A small network was shown many inputs. Here are its activations along a few directions, one row for each input.
In each table, some parts of the input vary, and every possible input appears once, in random order.
Descriptions start from the smaller parts, as in this example, which fits no table here: one of 6 places along a line, together with either a single point or one of 9 places around a ring or (one of 2 separate values, together with one of 5 places around a ring).
Shared parts are said once, and a part with two or three values counts as separate values.
In the rows, zero is written as 128.

Other details of the inputs vary at random and push rows far along two fixed directions, the same in every table; ignore that.

Table:
r1: [232 128 144 133 201 130 127 165 170 140 111]
r2: [113 139 133  99 116 126 141 152 109 160 135]
r3: [136  61 140 172 137  99  56 113 189  53 108]
r4: [ 71 170  92  96  74 144 168 127  59 177 134]
r5: [132 147 142  93 139 122 141 123 107 152 164]
r6: [102 140 112 102 105 119 137 107  94 134 145]
r7: [188 173 132 132 172 165 180 151 102 200 132]
r8: [ 41 114  81 173  59 131 133  81 112  96 128]
r9: [202 106 145 154 179 109 121 134 174 115 120]
r10: [100  35 120 180 101 115  54 123 191  29 114]
r11: [235 127 155 142 209 108 124 146 176 136 111]
r12: [ 62 228 124 103  93 195 212 121  42 184 121]
r13: [106 146 143  96 131 120 144 127 111 159 155]
r14: [ 40 124  81 156  63 150 113 108 105 101 116]
r15: [101 140 122  99  97 133 133 132 107 133 162]
r16: [ 38 118  89 169  64 132 124  84 108 105 123]
r17: [ 88 137 129 102 100 128 134 139 113 140 154]
r18: [223 132 158 140 205 114 113 142 164 139 109]
r19: [172 208 185  98 174 167 191 126  97 198 115]
r20: [195 179 124 126 174 159 183 153 109 198 127]
r21: [ 41 108  92 119  59 107 117  97 102 101 124]
r22: [189  83 153 108 153 104  86 152 166  91 138]
r23: [161  74 170 112 164  86  88 147 176 105 126]
r24: [104  54 105 169 103 111  53 122 190  26 102]
Each input here is: one of 2 separate values, together with either a single point or one of 5 places around a ring or one of 6 places around a ring.
- Changing only the choice among 2 separate values turns r12 into r19. The same change can be made to r10. Which row results? => r16
- Start at r18 and move only the place on the ring of 6, one step at a time. The first step leads to r3. Which rows follow, in order? => r16, r8, r9, r11
- Start at r21 and move only the place on the ring of 5, one step at a time. The first step leads to r23. Which rows follow, in order? => r13, r5, r6
- Start at r2 and move only the place on the ring of 5, one step at a time. The first step leads to r4. Which rows follow, in order? => r22, r15, r17

Table:
r25: [107  91 128 125 105 119  88 128 143  83 130]
r26: [ 97  85 138 129 108 109  91 128 145  93 133]
r27: [106  92 131 128 108 107 105 113 154  81 139]
r28: [231  93 189 114 207  97  90 153 183 121 133]
r29: [106 159 121 108 110 128 155 116 104 151 135]
r30: [119  87  84 159 105 114  95 136 160  99 128]
r31: [106 163 117 103 107 141 148 130  89 156 127]
r32: [ 96 150 125 109 110 130 152 130 102 151 132]
r33: [214  84 189 115 200 105  94 165 180 117 140]
r34: [107 171 104 159 106 161 165 112  95 151 122]
r35: [112 201 104 143 136 165 178 114  83 186 114]
r36: [104 158 117 104 107 140 152 131  98 144 129]
r37: [114  92 113 169 114 131 109 111 156  84  98]
r38: [118 157  85 127 119 124 160 114  77 172 137]
r39: [232 165 178  92 210 120 149 156 130 194 131]
r40: [111  98 110 168 121 129 103 109 157  83  98]
r41: [ 96 145 128 110 112 134 152 129 104 148 142]
r42: [105  89 131 129 109 108  98 111 151  86 145]
r43: [119  95 115 173 108 134 110 114 156  80 106]
r44: [ 98 154 127 109 110 130 148 130  95 162 130]
r45: [229 159 173  90 206 143 150 172 124 185 145]
r46: [104 152 119 106 110 145 151 131 101 139 139]
r47: [112 106 118 177 118 129 103 110 157  78 111]
- What do these inputs look like to the network? => either one of 2 separate values or one of 6 places around a ring or (one of 3 separate values, together with one of 5 places around a ring)
- What sort of input is r28? => one of 3 separate values, together with one of 5 places around a ring
- Change only the place on the ring of 5 in r32. List by row number the other rows that result. => r26, r33, r41, r44
